A small network was shown many inputs. Here are its activations along a few directions, one row for each input.
In each table, some parts of the input vary, and every possible input appears once, in random order.
A made-up example of a description, with smaller parts first: one of 6 places along a line, together with either a single point or one of 9 places around a ring or (one of 3 separate values, together with one of 5 places around a ring).
Shared parts are said once, and a part with two or three values counts as separate values.
(in the rows, 128 means zero)

Other details of the inputs shift rows strongly along two fixed directions, in all tables alike. That doesn't count.

Rows:
R1: 123	152	135	126	118	128	115	128	127	110	119	103
R2: 126	137	114	136	135	109	129	136	126	117	123	123
R3: 128	127	133	141	131	113	119	138	115	120	120	126
R4: 119	129	138	142	138	137	120	136	131	138	125	149
R5: 110	126	128	124	131	124	139	141	141	127	139	145
R6: 123	142	131	120	113	141	114	127	136	107	117	111
R7: 121	117	126	122	131	125	127	147	127	124	136	139
R8: 123	127	111	130	131	123	128	137	135	120	121	134
R9: 125	121	126	129	127	105	125	141	120	114	128	127
R10: 116	143	123	122	120	145	116	128	127	115	135	113
R11: 186	37	146	168	146	128	122	92	208	237	173	18
R12: 124	113	124	124	124	118	124	141	130	115	128	137
R13: 116	121	141	135	132	132	124	142	131	135	129	149
R14: 125	117	131	135	127	126	118	138	125	121	120	138
R15: 172	128	139	107	122	143	177	74	103	170	122	157
R16: 117	142	126	136	119	125	108	130	133	115	134	96
R17: 194	128	142	75	107	147	205	54	48	162	111	178
R18: 106	147	143	117	122	142	117	123	139	123	128	122
R19: 113	119	135	124	128	124	131	144	135	130	138	148
R20: 120	147	132	118	122	146	116	131	131	114	125	109
R21: 103	143	134	121	119	141	117	121	135	124	138	126
R22: 126	134	122	136	142	134	121	139	128	131	127	138
R23: 129	125	128	142	134	130	113	133	124	122	118	136
R24: 118	124	118	123	134	124	136	144	133	121	137	135
R25: 133	140	122	146	138	113	118	132	121	120	120	125
R26: 123	129	118	130	132	105	134	138	126	110	130	123
R27: 112	133	124	129	134	129	135	140	141	135	131	145
R28: 164	123	121	104	125	135	173	92	107	158	128	138
R29: 132	135	130	149	138	117	114	133	114	120	118	124
R30: 121	120	116	125	127	118	133	138	135	112	128	133
R31: 120	139	121	124	112	140	114	125	132	109	127	115
R32: 130	130	120	138	134	127	117	133	131	121	119	136
Description of these inputs: one of 4 places along a line, together with either one of 2 separate values or one of 6 places around a ring.
Question: The inputs of R6 and R18 match in every part but the place on the line of 4. If R31 is changed in the same way as R6 into R18, which row does it become?
Answer: R21
Question: Which other rows does R4 become when the place on the ring of 6 takes its other values? List them by row number.
Answer: R5, R13, R15, R19, R27
Question: Which other rows does R1 become when the choice among 2 separate values takes its other values? List them by row number.
Answer: R16

Rows:
R33: 130	111	113	188	147	106	84	143	187	142	152	29
R34: 71	179	110	131	119	132	85	179	142	58	110	120
R35: 75	162	130	118	110	124	90	170	138	66	126	105
R36: 138	159	128	92	122	154	183	96	82	153	127	199
R37: 111	70	123	167	164	123	105	176	199	178	164	101
R38: 150	120	118	86	117	110	194	101	77	119	119	202
R39: 100	129	120	159	140	97	88	180	102	77	103	167
R40: 149	160	153	84	95	150	145	73	57	115	103	151
R41: 89	162	135	157	152	138	98	167	136	115	121	167
R42: 132	75	140	181	171	120	94	162	192	176	147	94
R43: 140	177	114	109	118	118	167	103	84	111	108	144
R44: 151	89	148	91	106	143	157	72	169	179	168	75
R45: 161	100	126	123	132	125	169	75	171	198	162	85
R46: 178	130	115	107	109	100	169	99	48	100	104	165
R47: 185	106	137	147	130	124	142	62	135	196	134	72
R48: 89	168	126	143	125	146	72	153	127	83	104	131
R49: 113	148	100	154	150	104	96	175	110	72	112	127
R50: 153	163	151	91	110	175	162	78	80	138	101	187
R51: 64	161	113	121	127	148	98	166	164	83	131	145
R52: 164	91	143	104	111	170	163	73	163	208	156	101
R53: 155	166	137	78	88	143	152	77	56	92	110	130
R54: 139	82	124	184	161	103	82	150	174	158	137	66
R55: 130	57	146	182	153	106	101	163	184	167	146	107
R56: 172	47	138	127	127	120	175	103	146	205	156	127
R57: 126	152	166	94	110	164	144	104	89	124	116	172
R58: 150	83	159	96	105	163	159	83	156	199	167	95
R59: 150	173	117	102	101	148	139	91	79	91	103	128
R60: 90	156	100	145	149	96	102	196	125	68	109	141
R61: 86	137	103	133	157	112	117	180	142	95	130	164
R62: 99	126	107	146	132	81	108	190	127	74	117	143
Question: Describe the family of inputs behind these rows.
Answer: one of 5 places along a line, together with one of 6 places around a ring
Question: A walk changes only the place on the line of 5. It starts at R57 and steps to R50. List the rest of the walk in order.
Answer: R41, R42, R55
Question: Which other rows does R33 become when the place on the line of 5 takes its other values? List them by row number.
Answer: R46, R49, R53, R59
